Each row below holds a small network's activations on one input, seen along a few directions.
In each table, some parts of the input vary, and every possible input appears once, in random order.
A made-up example of a description, with smaller parts first: ring(8) and (point or ring(9) or (values(3) and line(4))).
Shared parts are said once, and a part with two or three values counts as separate values.
(in the rows, 128 means zero)

Other details of the inputs shift rows strongly along two fixed directions, in all tables alike. That doesn't count.

Table:
r1: [116 135 118 133 116 121 116 130 129 113 123 133 124 127 135 128]
r2: [172 124 176 119 181 127 156 129 129 167 120 145 112 136 107 164]
r3: [ 94 120  99 117  95 129 110 120 128 108 142 115 143 105 151 114]
r4: [ 82 120 109 119  92 132 113 121 125 115 143 113 142 116 140 111]
r5: [ 80  79 219  64 175 115 158 108 130 199 173  84 112  74 113 208]
r6: [ 87 123 103 124  89 129 110 128 127 107 143 121 143 118 147 108]
r7: [112  80 169  80 153 137 147 114 132 175 174 110 133  97 137 138]
r8: [ 88 127 111 119  95 124 110 123 129 108 150 108 144 115 149 105]
r9: [209 180  95 189 138 133 128 151 124  97  70 177 117 192 107 101]
r10: [ 89 117  99 119  93 131 113 122 127 110 145 111 145 109 146 117]
r11: [164 128 199 132 204 103 158 129 132 170  96 131  81 121  89 210]
r12: [116 122 106 108  92 142 122 126 124 126 155 134 155 121 156  91]
r13: [175 126 182 119 184 124 160 130 128 172 118 150 110 137 104 175]
r14: [ 85 127 105 123  89 131 111 125 126 108 148 108 146 119 142 103]
r15: [115 114 110 109  98 145 121 126 128 126 157 127 153 120 154  83]
r16: [178 185  68 208 119 127 114 144 123  70  56 153 115 187  97 115]
r17: [119 112 103 110 101 146 121 123 128 124 157 121 158 120 153  84]
r18: [114 108 106 113 104 148 121 125 131 124 157 122 147 119 151  80]
r19: [164 137 197 138 205 104 157 132 132 164  95 126  83 133  81 207]
r20: [202 197  87 216 139 111 115 154 127  74  40 171  98 193 100 118]
Description of these inputs: values(2) and (line(4) or ring(6)).
- Changing only the values(2) part turns r17 into r15. The same change can be made to r13. Which row results? => r12

Table:
r21: [ 78  81 207  72 167 119 156 106 131 189 173  67 122  77 111 195]
r22: [186 163 174 179 206  93 146 147 132 133  54 148  64 156  70 213]
r23: [181 144 115 142 132 131 130 135 130 123 110 160 132 147 139  98]
r24: [142 119 103 115 110 147 127 126 126 127 150 139 155 128 152  89]
r25: [243 155 177 155 216 120 167 142 129 164  71 180  91 170  87 179]
r26: [ 66 102 121  99 101 122 116 111 128 126 154  94 140  82 148 145]
r27: [208 160 136 179 173 137 145 153 127 126  79 173 101 190  87 122]
r28: [ 44  84 185  56 123 115 133 105 127 173 180  95 129  62 145 183]
r29: [165 161  46 172  78 151 105 144 125  73 112 157 156 173 146  33]
r30: [ 58 124 104 104  64 125 105 119 120 110 159 115 157 105 159 113]
r31: [143 133  78 144  96 159 120 136 125 104 134 145 154 162 136  66]
r32: [ 70 125 131 109  91 115 112 125 126 121 153 118 137 108 150 129]
r33: [183 170 183 176 202  94 145 149 130 135  56 162  60 165  72 211]
r34: [ 90 101 187  96 164 113 143 114 134 165 153  84 114  94 113 174]
r35: [168 155  61 161  90 146 110 140 128  86 113 158 150 161 149  52]
r36: [ 78  95 147 101 132 119 126 111 133 142 153  88 122  87 133 150]
r37: [144 154   8 163  43 166  93 137 122  57 129 147 182 167 166   7]
r38: [ 57  76 140  81 117 130 125 102 130 150 172  76 138  70 142 148]
- Changing only one part turns r37 into r29. The same change can be made to r30. Which row results? => r32
- What is each input in this table made of? => values(2) and (line(4) or line(5))
- A walk changes only the line(4) part. It starts at r31 and steps to r37. List the rest of the walk in order. => r24, r25
- Change only the line(4) part in r29. List by row number the other rows that result. => r23, r27, r35

Table:
r39: [131 123 226 118 205 111 161 122 132 184 121 115  84 127  79 196]
r40: [178 149  75 181 113 148 122 156 124  92 112 163 137 175 120  82]
r41: [167 151  77 152 115 143 125 128 118 100 121 134 149 172 126  77]
r42: [ 90 103 116 110 112 128 122 124 126 124 158 108 138 103 141 133]
r43: [120 116 122  99 119 155 139 135 128 136 174 118 159 127 137 103]
r44: [ 91 103 115 102 107 141 126 114 125 135 146  97 145  92 133 130]
r45: [ 99 108 132 107 124 131 126 120 133 132 147  96 128  93 133 118]
r46: [120 120 138  78 114 142 137 126 128 141 175 137 160 112 152 117]
r47: [ 84 124 145 108 107 122 120 125 130 134 152 121 127 112 149 121]
r48: [ 92 104 118 101 122 133 120 112 126 123 152 105 141 103 140 138]
r49: [105 112 127 103 115 116 116 126 132 127 148 116 139  98 151 124]
r50: [142 122 213 114 191 104 154 128 126 191 118 127  89 114  99 192]
r51: [139 159  71 166  93 132 110 133 124  93  96 157 131 153 129 109]
r52: [ 92 114 131 100 110 128 115 113 134 131 147 118 125  99 153 117]
r53: [143 156  77 176 111 125 109 145 124  78 103 124 139 154 123  89]
r54: [ 89 124 137 104 103 123 121 118 122 127 154 114 145 113 153 128]
r55: [150 171  75 173  94 123  99 149 130  75  99 142 140 155 138  85]
r56: [136 169  80 184  99 133 110 141 132  72  96 137 121 171 118  86]
r57: [139 122 210 117 199 116 161 128 125 166 120 115  96 130  88 207]
r58: [191 166 131 172 164 116 140 142 128 131  58 164  99 160  92 169]
r59: [ 99 108 117 106 118 130 129 120 130 122 151  96 144  94 141 133]
r60: [172 131  74 175 121 143 116 134 133  87  99 148 140 172 133  71]
r61: [ 89  98 123 100 126 132 113 114 134 125 156 107 136 102 142 127]
r62: [125 119 133  92 113 133 126 109 125 150 165 108 153 100 155 116]
r63: [236 186 133 178 175 124 149 143 124 120  65 183 107 195  95 150]
r64: [ 93 108 127  97 117 122 115 116 132 127 154 123 135 100 156 129]
r65: [112 105 141  81 102 153 129 130 127 149 169 149 146 106 156  98]
r66: [156 140  86 163 111 148 123 138 118 113 114 151 132 177 123  58]
r67: [ 85 127 130 102  89 128 123 115 122 136 141 119 148 119 141 124]
r68: [124  89 127 102 128 145 135 111 136 145 155 104 140 104 148 103]
r69: [133 152  76 154  97 118 106 141 135  84 116 148 132 146 148  97]
r70: [ 84 100 123 104 116 128 117 128 133 131 165 106 136 100 144 129]
r71: [101  92 153  78 113 145 130 118 125 166 168 142 148 107 151  99]
r72: [135 106 214 110 198 115 159 131 133 184 126 119  73 109  92 200]
r73: [ 85 123 139 104 108 119 114 124 126 125 158 115 143 116 154 118]
r74: [147 126 197 129 193 115 160 135 132 160 115 126  91 133  83 211]
r75: [ 95 110 126 114 106 137 131 117 127 139 146  94 147 107 129 130]
r76: [142 117 206 125 200 110 157 136 140 169 124 129  87 132  82 209]
r77: [188 163 145 175 175 102 148 153 128 125  74 168  85 165  96 177]
r78: [ 92 107 132 105 114 128 129 119 129 131 162  88 147  98 138 131]
r79: [176 103 193 115 192 117 153 128 133 175 114 155 109 128 115 174]
r80: [167 150  83 154 109 132 115 129 125 104 104 137 137 138 143  84]
r81: [ 87 115 142 102 113 119 126 123 125 134 159 121 137 108 150 139]
r82: [101 115 125 100 110 119 125 118 130 132 148 112 143  92 153 135]
r83: [ 79  94 122 102 106 135 125 117 122 142 158 108 139  99 132 138]
r84: [222 162 128 171 167 124 136 142 131 121  64 170 105 170 108 130]
r85: [ 86 114 133  98 103 124 117 125 133 136 156 117 124  97 156 119]
r86: [183 151 139 173 190 127 141 132 128 135  57 159  86 166  71 186]
r87: [176 159 138 160 172 110 139 133 127 120  76 164 100 157 108 171]
r88: [181 118 205 118 193 121 163 138 122 173 122 170  97 130 100 189]
r89: [ 93 115 130 101  95 127 127 117 125 144 144 114 150 102 146 128]
r90: [212 145 151 167 203 120 161 135 135 150  73 137  89 153  85 152]
r91: [141 164  75 185 101 135 114 140 118  87  88 144 128 178 107 109]
r92: [120 107 118 105 119 143 131 101 132 145 168  94 156 104 141 104]
r93: [133 149  76 161 102 140 105 125 134  79  99 131 124 150 128  82]
r94: [135 122 202 121 177 110 160 127 121 181 116 146  91 127  91 207]
r95: [176 152  76 174 105 160 121 158 119  99 113 164 131 180 122  66]
r96: [ 84 111 134 109 106 137 129 113 124 140 147 102 145 121 124 133]
r97: [ 78 106 137 103 118 125 119 118 133 128 166  96 143 110 138 120]
r98: [ 92 111 142 111 124 122 128 118 132 141 154  92 136  95 127 120]
r99: [ 93 110 123 102 110 133 122 110 123 139 137 128 138 101 144 142]
r100: [142 143  69 163 108 130 108 141 128  73 103 127 139 141 132  91]
r101: [137 153  85 155  97 127 107 138 131  91 102 134 130 136 142  85]
r102: [ 85 112 144 101 115 115 121 128 133 136 161 123 133 110 152 135]
r103: [128 175  90 167  92 127 107 135 126  82 103 138 132 158 136  78]
r104: [147 173  73 172  91 126 107 143 123  77  97 139 144 153 138  94]
- What is each input in this table made of? => values(2) and (ring(9) or (line(4) and ring(6)))
- Changing only the values(2) part turns r91 into r94. The same change can be made to r45. Which row results? => r101
- Changing only the values(2) part turns r42 into r77. The same change can be made to r66. Which row results? => r71
- Change only the values(2) part in r61. List by row number the other rows that result. => r64
